A small network was shown many inputs. Here are its activations along a few directions, one row for each input.
Each table varies a few parts of the input and shows all the possible inputs, shuffled.
A made-up example of a description, with smaller parts first: ring(8) and (point or line(11) or (values(3) and line(4))).
Shared parts are said once, and a part with two or three values counts as separate values.
In the rows, 128 means zero.

Other details of the inputs shift rows strongly along two fixed directions, in all tables alike. That doesn't count.

Table:
x1: [ 93 125 141 165 111 129  88 104  97 121 171]
x2: [106 107  96  89  40 127 156 124 176 123 117]
x3: [109 126 172 163 204 101 104 117  92 132 146]
x4: [145 128 132 144 193 127 141 130 130 135 132]
x5: [140 134  79 119  44 151 168 130 154 111 109]
x6: [103  94 139 166 136 145 122 135 117 127 183]
x7: [110  89  86 171  51 175 146 133 114 120 166]
x8: [129 143 110 142 143 125 154 116 121 126 136]
x9: [184 164 126  36 109 116 130 142 178 130  48]
x10: [128 141  98 166  92 129 133  76  96 112 146]
x11: [165 164 186 104 224 123 101 166 118 138  92]
x12: [116 110  81  99  59 106 172 110 168 114 111]
x13: [129 120 167  65 143 107 114 145 159 137  90]
x14: [106 118  98 147  63 113 132  76 121 109 141]
x15: [ 99 135 134 185 149 157 108 150  75 138 193]
x16: [143 140 129 108 154 119 143 113 132 129  88]
x17: [148 145 134  65 106 120 103 146 151 143  86]
x18: [174 140 155 103 189 130 126 173 166 147  89]
x19: [100 124 139 184 144 163  94 135  60 129 175]
x20: [134 112 160 138 205  97 124 139 136 138 141]
Description of these inputs: line(4) and ring(5).
Changing only the line(4) part turns x19 into x15. The same change can be made to x3. Which row results?
> x12

Table:
x21: [ 92 131 114 187 132 147 136 137  99 135 210]
x22: [111 134 103 203  74 136 113  77  83 103 177]
x23: [104 115  91  80  18 134 153 134 174 122 125]
x24: [141 162 164  83 171  79 134 116 145 116  74]
x25: [166 147 148  91 186 137 148 160 144 156  74]
x26: [129 150 139 143 103 150  93 128  99 113 140]
x27: [165 150 123 109 135 112 133 122 164 123  78]
x28: [105 122 159  80 160  88 139 135 170 129  95]
x29: [137 188 185 123 210 103  83 152  93 142 142]
x30: [118 130 113 167 150 126 132 149  94 135 177]
x31: [190 176 186  97 235 115 132 179 145 148  79]
x32: [136 105 117  78 107 103 162 112 196 130 111]
x33: [140 148 148 166 172 161 101 134  92 114 144]
x34: [115 101 135 190 154 164 104 142  77 115 174]
x35: [ 98 104 132 203 128 124  96 111  81 127 193]
x36: [125 167  98 181 137 144 130 120  87 119 177]
x37: [131  99 105  79  67 165 146 146 186 119  93]
x38: [156 129  78  95  57 113 173  70 168  94  96]
x39: [121 145 187 115 209  99  88 170 100 152 150]
x40: [117 131  82  83  31 134 145 111 138 134 104]
x41: [135 105  84  97  41 158 194 148 185 120 104]
x42: [ 74 100 116 186 115 116 137  98  82  95 168]
x43: [ 77 110  99 182  90 132 144  63  74 101 156]
x44: [132 123 135 161 157 169 106 129  86 130 138]
x45: [124 127 179 113 182 100  94 146 156 158 134]
x46: [133 104  96 155  91 156 168 147 122 117 136]
x47: [142 119 153  97 164 110 131 155 187 148  94]
x48: [ 98 114  99 164  51 176 108 103  77 116 156]
x49: [137 142 169 118 189 102  88 120 117 160 114]
x50: [156 120 104  78 115 103 153  88 162 131  85]
x51: [116 120 119 207 160 143 109 101  77 129 158]
x52: [129  99 112  87  46 139 120 145 150 120 106]
x53: [149 103 118 102 122 109 142 144 173 129  84]
x54: [125 107 139 165 177 107 125 104 102 125 174]
x55: [140 142  68  77  66 136 169 122 164 143  87]
x56: [143 140 212  63 205 116  80 188 160 161 102]
Changing only one part turns x31 into x41. The same change can be made to x29. Which row results?
> x23
What do these inputs look like to the network?
> line(4) and (values(4) or ring(5))
Change only the line(4) part in x26. List by row number the other rows that result.
> x48, x52, x56
Which other rows agree with x35 in the line(4) part? List them by row number.
> x30, x34, x39, x42, x46, x52, x53, x54
Change only the values(4) part in x38. List by row number the other rows that result.
> x22, x24, x27
